-27   8   4  -6   3   2 -18   1 -24  -6  -2  -6 -14   3   3   7  -7 -27 -20 -13  -5 -25  -2   4 -11  -4  -5 -12 -21  -2 -15  -4  -2   7 -20 -10   3 -18 -20  -9  -2 -20 -12  -7 -18  Q_307
-30 -10 -37 -41 -17 -33 -34 -41 -33   1 -10 -19   6 -15 -16 -23 -50 -23 -28 -19 -17  -5 -44 -19 -46 -26  16  45 -28   5 -39  35 -35  -9 -12   1 -33  -1 -51  15  24 -50  -8  -9 -16  Q_445
-55 -21  -8 -35 -35 -21 -78 -21 -56 -59  59  76 -13  35 -23 -16 -37 -58 -53 -17  -4 -16 -33  65 -78 -30  11 -22 -34 -27  51 -37 -21  66 -59   3 -28 -20 -36 -50 -44 -68 -60  68 -21  Q_612
 14 -38 -37 -28 -29 -33 -24 -36  14  -6  20  25  47 -10 -26 -44 -26  25  -4  -4  13  45 -26  -7 -46 -12  29  44   9 -26  33  10 -16  -5  11  27 -34  28 -13  16  -8 -22  13  25  18  Q_316
 65 -70 -62 -32 -73 -67  58 -46  35 -75 -57 -15 -76 -78 -68 -59 -47  54  70  57 -93  27 -58 -56  34 -38 -89 -27  73 -23 -26 -69 -68 -67  66 -80 -64  38  72 -78 -76  61 -76 -17  46  Q_762
-10  -7  -1  14 -11  -4   4  11  19 -32 -40 -28 -23 -38   4  -1 -12 -15 -21  24 -15 -18   1 -34  -7  23 -38 -20  -9 -52 -11 -45   5 -38  -6 -43  -6 -33 -17 -32 -40   8 -17 -33  21  Q_524
 -4 -30 -27 -24 -25 -28 -29 -25   6 -20  14  21  29 -17 -16 -33 -21   4 -18   0  10  21 -18 -11 -46   0  14  26  -1 -36  24  -9  -7  -2   1   3 -25  10 -23  -2 -28 -25  -1  15  15  Q_85
 -59   24   11  -46   27   17  -81  -22  -98   58   74   25   27   90   -4   12  -17  -48  -35 -104   30  -33   -2   77  -47  -61   68    0  -65   34    0   74   -8   73  -66   81   14   -4  -38   51   74  -83   20   34 -101  Q_739
 59 -66 -58 -38 -65 -61  45 -47  23 -61 -44 -13 -64 -63 -66 -57 -47  52  67  38 -83  24 -51 -46  27 -44 -76 -27  64 -26 -24 -57 -64 -58  58 -64 -57  40  68 -65 -66  50 -66 -15  30  Q_92
 14 -38 -37 -28 -29 -33 -24 -36  14  -6  20  25  47 -10 -26 -44 -26  25  -4  -4  13  45 -26  -7 -46 -13  41  60  11 -25  37  22 -16 -10  15  41 -39  35 -16  31   4 -23  28  27  21  Q_725
 18 -16 -30  -9 -21 -28  35 -18  15 -20 -62 -52 -41 -55 -19 -16 -31  14  23  28 -52  -4 -29 -56  22  -9 -48   4  18  -6 -57 -14 -32 -58  31 -51 -26   3   8 -23 -12  25 -25 -45  20  Q_26
has: 17 27
no
has:  44 -26
no
has: -44 -76
yes
has: -18 -16 -31  14  23
no
has:  14 -31 -16
no
has:   9 -23
no

  3 -42   9 -27  57 -13   8  23  19 -> Q_524
20 12  0 22 49 -7 37 -8 20 -> Q_316
 61  36   5 -68  88 -31  60  28 -24 -> Q_26
-22 -37  12  50  21  12  17 -38 -11 -> Q_612
-27  -8 -25  45 -30 -17 -23  30  61 -> Q_92
  3 108 -26 -73 -30 -45  -5  50 -72 -> Q_725
 60  27   8 -42  34   3  18  13 -29 -> Q_85
  2  35  -8 -65  23 -18   9  27  11 -> Q_761
has: -68  88 -31  60  28
yes
has:  28  60 -31
no
has: -65  23 -18
yes

-14  74 -83  80  38  60 : Q_445
 -24  -59 -114   -9   18 -110 : Q_92
 -24  -59 -114  -43   20  -21 : Q_26
-78  21 -17  94 -30  -5 : Q_85
 35 -95  50 -48 -33 -43 : Q_316
-14  74 -83  80 -90 -52 : Q_739
-60 -66  78  59  64  32 : Q_725
-52  81  20  61 -34  20 : Q_307
has: -59 -24
no
has:  -59 -114   -9
yes
has:   -9   18 -110
yes

  77   16   20  -24  -33  -19   17  -26   11 -120  -43  -28  -41    8  -10  -17   58  -11  -34  -38   53   15   30   53 : Q_761
 83 -11  41  -1 -23 -38 -32   4  -1  12 -21 -26   0 -16  31 -14  -3 -42 -57  -5 -51  22 -39  47 : Q_762
 67  10 -40  23   7   2 -19 -27  13 -98 -22 -21 -29  -1 -14   6  31   6 -51 -27 -24   2 -31  38 : Q_92
 13 -31  72 -31 -16 -55 -40   1  -8 -16   7 -25 -15 -25   7  -2 -10   4 -41 -25  16  20   6  51 : Q_612
-27   8  17 -55 -26  30   1  23 -20   1 119 -59 -63 -83   7   6 -26 -56 -40 -38  26   7   7  45 : Q_445
has:  31 -14  -2 -42
no
has: 118 -59 -63 -83
no
has: -10   4 -41 -25
yes
has:  13 -98 -22
yes
has: -26  17 -19 -33 -24
no

 19 -41  66  -1  -4   4 -63 -50   8 -46  42  -4 : Q_445
 24   4  -6  48  17   7  43 -34 -28 -13  11 -11 : Q_762
 20 -10 -75 -73 -58 -13 -10 -18  56 -50  21  26 : Q_524
  1  21 -40 -46 -72   4  26  10 -37 -61 -30 -46 : Q_725
  5 -36 -30 -47 -13   1  29 -54  18 -48  -9  21 : Q_612
 17 -64  23  27 -58 -20 -21 -66  -2  -8   3 -29 : Q_761
-18  66 -80 -89 -27   9 -16  72  54 -24 -12  56 : Q_307
-15 -40  82  70  70  31  34 -42 -33  31 -23 -16 : Q_739
-26 -62 -27  36  -9 -15  51 -64  61  28 -49  38 : Q_26
has:  31  34 -42 -33  31
yes
has: 66  0
no
has: -61 -37
no
has: -12 -24  54  72 -16
no
has:  28  61 -64
no
has:  24  27 -58
no
has:  31  34 -43
no

-46   9 -16  27 -56 -> Q_316
 40  -1 -41  27 -56 -> Q_445
-46   9 -16 -89  62 -> Q_26
-46   9 -16 -89  46 -> Q_739
  4  -3 -41  78 -25 -> Q_612
has: -41  78
yes
has: 40  0
no
has:  27 -41  -1
no
has:  -1 -41
yes

-65 -48 -37  -6  Q_307
-118  -43  -66   -3  Q_762
-32 -12 -10 -25  Q_725
has: -38  -6
no
has:  -6 -37 -48
no
has: -37 -48
no
has: -31 -12 -10 -25
no
has: -65 -48 -37  -6
yes
has: -48 -37
yes

